Each row below holds a small network's activations on one input, seen along a few directions.
In each table, some parts of the input vary, and every possible input appears once, in random order.
Descriptions start from the smaller parts, as in this example, which fits no table here: one of 4 places along a line, together with either a single point or one of 11 places along a line or (one of 2 separate values, together with one of 8 places around a ring).
Shared parts are said once, and a part with two or three values counts as separate values.

A family of inputs:
row 1: [ -2.9   3.0 -16.8  -6.2  -1.4 -43.0  -5.6  25.6 -14.2  42.0 -15.1  26.5
 -18.7 -15.8  48.4 -29.2]
row 2: [ -4.9   0.9 -20.8   0.8  -2.6   7.5 -25.6  18.7  61.2  25.3 -10.8  52.7
 -17.3  19.1  32.3   7.2]
row 3: [ 14.3   4.9  46.8 -30.8 -15.2  -9.3  21.5 -31.7 -41.9   1.6  38.7   0.3
 -34.5  22.7 -32.0 -32.2]
row 4: [  9.0 -15.5 -17.4   7.4  -5.1 -30.4  -5.4  24.1 -16.7  27.6 -26.3  18.7
  -8.2 -43.0  38.4 -31.1]
row 5: [  1.9  15.0 -30.7  30.1 -15.3   7.8 -11.4  -7.8  32.6  26.7 -60.5  22.6
  43.4 -12.3  25.3  19.6]
row 6: [  7.9 -19.7  19.4   4.5   1.6 -10.1  23.5  -6.0 -51.5 -36.9  29.8 -35.3
  -7.5  -4.9 -31.6   2.7]
row 7: [  4.6   8.9   7.9  -2.3 -19.8 -30.7 -16.8  10.1   3.8  35.9 -12.2  48.1
 -42.7  -3.3  45.3 -31.4]
row 8: [ -1.9  -3.1  19.6  -9.1   8.8 -21.2  26.5  -7.5 -45.2 -23.3  40.5 -33.2
 -20.4  25.5 -25.2  -0.1]
row 9: [  9.7   4.6  22.1 -27.3   5.9 -12.1  33.7 -11.3 -64.6   1.7  37.5 -19.9
 -15.3   9.0 -25.7 -32.0]
row 10: [  2.0 -15.1  14.0  -5.9  10.4  20.3  -0.3  -0.3 -13.8 -42.4  35.1 -49.9
  14.2  -8.5 -31.3  -5.1]
row 11: [ 12.4  -9.2  -9.0  21.6 -16.7 -24.6 -15.7   4.8  -0.5   9.5 -52.1   5.1
 -14.1 -29.6  54.8  24.7]
row 12: [  2.8  27.0  19.0   7.8   1.1  38.0  25.0 -41.7 -16.0 -14.4  -6.3 -15.8
  49.1  -4.3 -51.4  23.4]
row 13: [  4.7  -5.1 -12.5 -14.1  25.2  33.3  12.8  -8.8  -9.2 -32.9  28.3 -17.3
  20.8  -5.0 -54.4   6.8]
row 14: [-10.7  -1.5   1.9  13.4 -25.1 -34.0 -17.7  16.1  22.2  18.2 -12.8  35.5
 -52.2  11.4  46.4   4.3]
row 15: [ -6.8 -24.9 -23.7  23.0 -12.0 -32.8  -7.1  31.5   2.9   8.2 -27.3   6.6
 -17.4 -30.5  40.5   4.2]
row 16: [ 16.0  -7.6 -33.9  15.6  11.1  18.5 -24.4  -1.3  36.8  19.8 -44.3  19.3
  15.0 -18.6  37.1  26.4]
row 17: [-18.4   3.1 -42.7  34.7  -6.1   3.5  -5.6  22.4  34.5  22.8 -40.7  24.7
  37.9 -14.1   7.4  -2.3]
row 18: [-14.1  -1.9 -46.3   0.1  21.0   1.3 -20.7  36.1  37.6  29.8 -16.8  30.0
   0.4   9.9  29.0   8.1]
row 19: [  0.5  11.1  -8.3 -25.9  29.8  22.2  18.0  -5.1  -2.8 -18.0  40.7 -16.1
   9.2  23.0 -47.8   6.4]
row 20: [ 26.8   1.2  -0.5   6.1 -11.0 -22.4 -15.3  -2.4 -19.3  28.0 -52.1  17.3
  -6.0 -42.0  51.2 -10.7]
row 21: [ 25.8  -9.9  39.2   0.8  -2.2  -3.1  12.7 -31.8 -55.6 -33.4  10.0 -37.2
   0.6  -6.2 -20.1  26.1]
row 22: [-28.6  22.1 -42.8  16.9  -4.1  -9.6  -8.0  27.7  36.4  35.6 -31.4  33.5
  28.9  15.9  15.9  -0.9]
row 23: [ 23.5   6.2   6.8 -12.5  22.0  40.0   4.5 -38.0 -11.8 -28.6  12.8 -20.3
  25.0  -7.8 -40.8  29.5]
row 24: [-15.0  16.6   2.6   7.9   6.4  30.5  33.6 -11.5 -13.0 -19.5   9.6 -11.7
  42.7  -4.5 -63.8  -0.4]
row 25: [ -3.3 -21.6 -46.2  18.0  19.4  13.6 -18.9  29.3  37.2  16.0 -25.7  20.7
  10.2 -18.2  18.3   5.3]
row 26: [ 19.6  -3.8  32.9  -6.7   8.1  27.3  -9.5 -26.5 -16.4 -39.8  16.3 -51.8
  20.4  -9.1 -19.5  16.6]
row 27: [  8.1  10.0  18.2 -29.1   6.7  24.0   7.7 -22.7  20.3 -16.0  43.4   5.1
  -9.9  34.4 -50.5   7.7]
row 28: [-20.6  32.8   5.0  -6.5  11.2  18.9  36.4  -9.4  -5.0  -6.3  22.5 -10.9
  34.4  25.5 -58.6  -1.6]
row 29: [ -5.6   0.5  17.5 -17.1  19.5   8.3   4.5  -0.7  -6.5 -27.4  47.6 -48.9
   1.7  20.3 -24.4  -7.0]
row 30: [ 19.7 -12.0  21.2 -14.5  -1.8  -0.4  30.2 -10.4 -71.2 -11.4  26.0 -22.7
  -3.7 -18.4 -32.1 -29.8]
row 31: [  2.2  -2.2  44.5 -11.6 -11.8 -19.3  14.8 -27.6 -23.2 -23.6  42.1 -13.2
 -40.6  38.7 -30.8   0.7]
row 32: [ -1.4   0.4  40.8 -21.6  -4.4  11.3  -6.3 -19.6  16.3 -26.6  50.9 -28.4
 -18.3  34.9 -31.2  -5.0]
row 33: [-18.3  -7.4 -24.5   8.3  -7.9 -44.0  -7.5  32.6   3.2  23.5 -16.5  12.9
 -30.4  -1.2  48.7   6.4]
row 34: [-14.0  31.0  29.9 -11.6 -12.4  22.0  28.8 -28.1  16.7  -7.1  25.9  11.0
  15.7  38.9 -61.5   0.8]
row 35: [-28.2  -9.9 -22.4   1.4   9.8 -11.0 -27.3  37.0  33.4  10.4 -12.9  -0.3
  -9.5   3.0  47.6  -4.3]
row 36: [-21.3  22.7 -18.3  14.6 -27.9  -2.2 -11.0  11.3  57.5  31.6 -26.9  57.3
  11.1  25.8  20.8   0.6]
row 37: [-20.1  -6.1  -0.2   4.1 -13.5  -3.5 -34.6  19.9  55.9   7.8  -6.1  23.7
 -27.7  11.3  49.9  -3.8]
row 38: [  4.2 -15.3 -10.6  14.5  -2.7   6.8 -33.9   4.9  32.1  -1.2 -44.7  -7.8
   8.2 -25.7  56.6  13.5]
row 39: [-16.2 -28.2 -22.0  17.1   6.1   1.1 -25.7  34.2  33.8  -4.0 -23.6  -6.8
   1.5 -25.7  38.6  -6.6]
row 40: [ 36.7  -2.1  40.2 -15.8  -5.0   7.4  19.9 -35.9 -76.1  -8.7   7.5 -24.0
   3.9 -20.3 -19.8  -7.2]
- Changing only one part turns row 10 into row 29. The same change can be made to row 15. Which row results? => row 33
- Changing only one part turns row 3 into row 40. The same change can be made to row 37. Which row results? => row 38
- Describe the family of inputs behind these rows. => one of 2 separate values, together with one of 4 places along a line, together with one of 5 places along a line
- Which other rows does row 38 become when the place on the line of 5 takes its other values? List them by row number. => row 5, row 11, row 16, row 20
- Which other rows does row 38 become when the choice among 2 separate values takes its other values? List them by row number. => row 26
- A walk changes only the place on the line of 4. It starts at row 16 and steps to row 25. List the rest of the walk in order. => row 18, row 2

A family of inputs:
row 41: [-27.8  12.7 -53.7  22.5   0.2  15.9 -26.3  29.4  89.5  32.8 -44.0  56.3
  21.4   6.7  29.7  17.1]
row 42: [-16.4  -2.9 -34.6  16.5 -16.7 -36.1 -34.2  40.5  47.3  50.5 -45.0  50.2
 -23.9  -1.7  81.3 -12.2]
row 43: [  6.5  -8.6   8.3  19.1 -18.2 -33.8  13.2   3.0 -52.8   1.2 -21.9 -12.3
  -2.5 -30.9  17.7  -6.6]
row 44: [-15.3  -1.5  16.1  -6.4   5.9  26.8  -6.1  -9.4  40.8 -37.7  41.6 -25.9
   2.5  40.6 -37.7  17.4]
row 45: [-17.9  17.3  -0.7 -18.7  16.6  26.4  22.9  -0.8   5.5  -6.9  41.5  -0.6
  18.1  31.3 -57.3 -13.5]
row 46: [  0.5  -2.4  12.5 -25.3   0.8 -32.1  17.0   8.9 -34.4   8.0  40.7   3.4
 -41.9  15.9  -9.5 -33.7]
row 47: [ 19.7 -16.7 -22.2   6.8  29.0  40.4 -13.0  -5.5   1.6 -24.9 -14.4 -33.0
  44.1 -32.5  -9.3  26.7]
row 48: [ 10.5  33.5  18.6 -10.0  -4.8  30.0  17.8 -38.7  -0.9   1.0   2.8  12.1
  29.9  11.1 -45.5   5.7]
row 49: [ -6.6  13.4 -11.4  20.2   4.0  17.7  23.1 -12.9 -10.9  -9.2 -20.7 -17.8
  51.3  -9.9 -32.7  20.9]
row 50: [ 25.5   5.1  33.1 -11.8 -21.8 -22.6  14.7 -25.6 -47.6  18.4   1.5  18.2
 -30.3   0.8   3.6 -18.5]
row 51: [ 27.5 -35.9   1.7   3.2   9.0  -8.9 -18.2   6.3 -35.8 -11.6 -21.1 -32.0
 -11.8 -56.9  42.9  -4.2]
row 52: [ -6.2 -14.0  32.2 -16.2  -4.1 -23.6 -10.9   4.7  -2.3 -21.8  38.9 -18.8
 -56.9  25.5  16.6   0.9]
- Describe the family of inputs behind these rows. => one of 2 separate values, together with either a single point or one of 5 places along a line
- Which other rows does row 46 become when the choice among 2 separate values takes its other values? List them by row number. => row 45
- Which other rows does row 42 become when the choice among 2 separate values takes its other values? List them by row number. => row 41
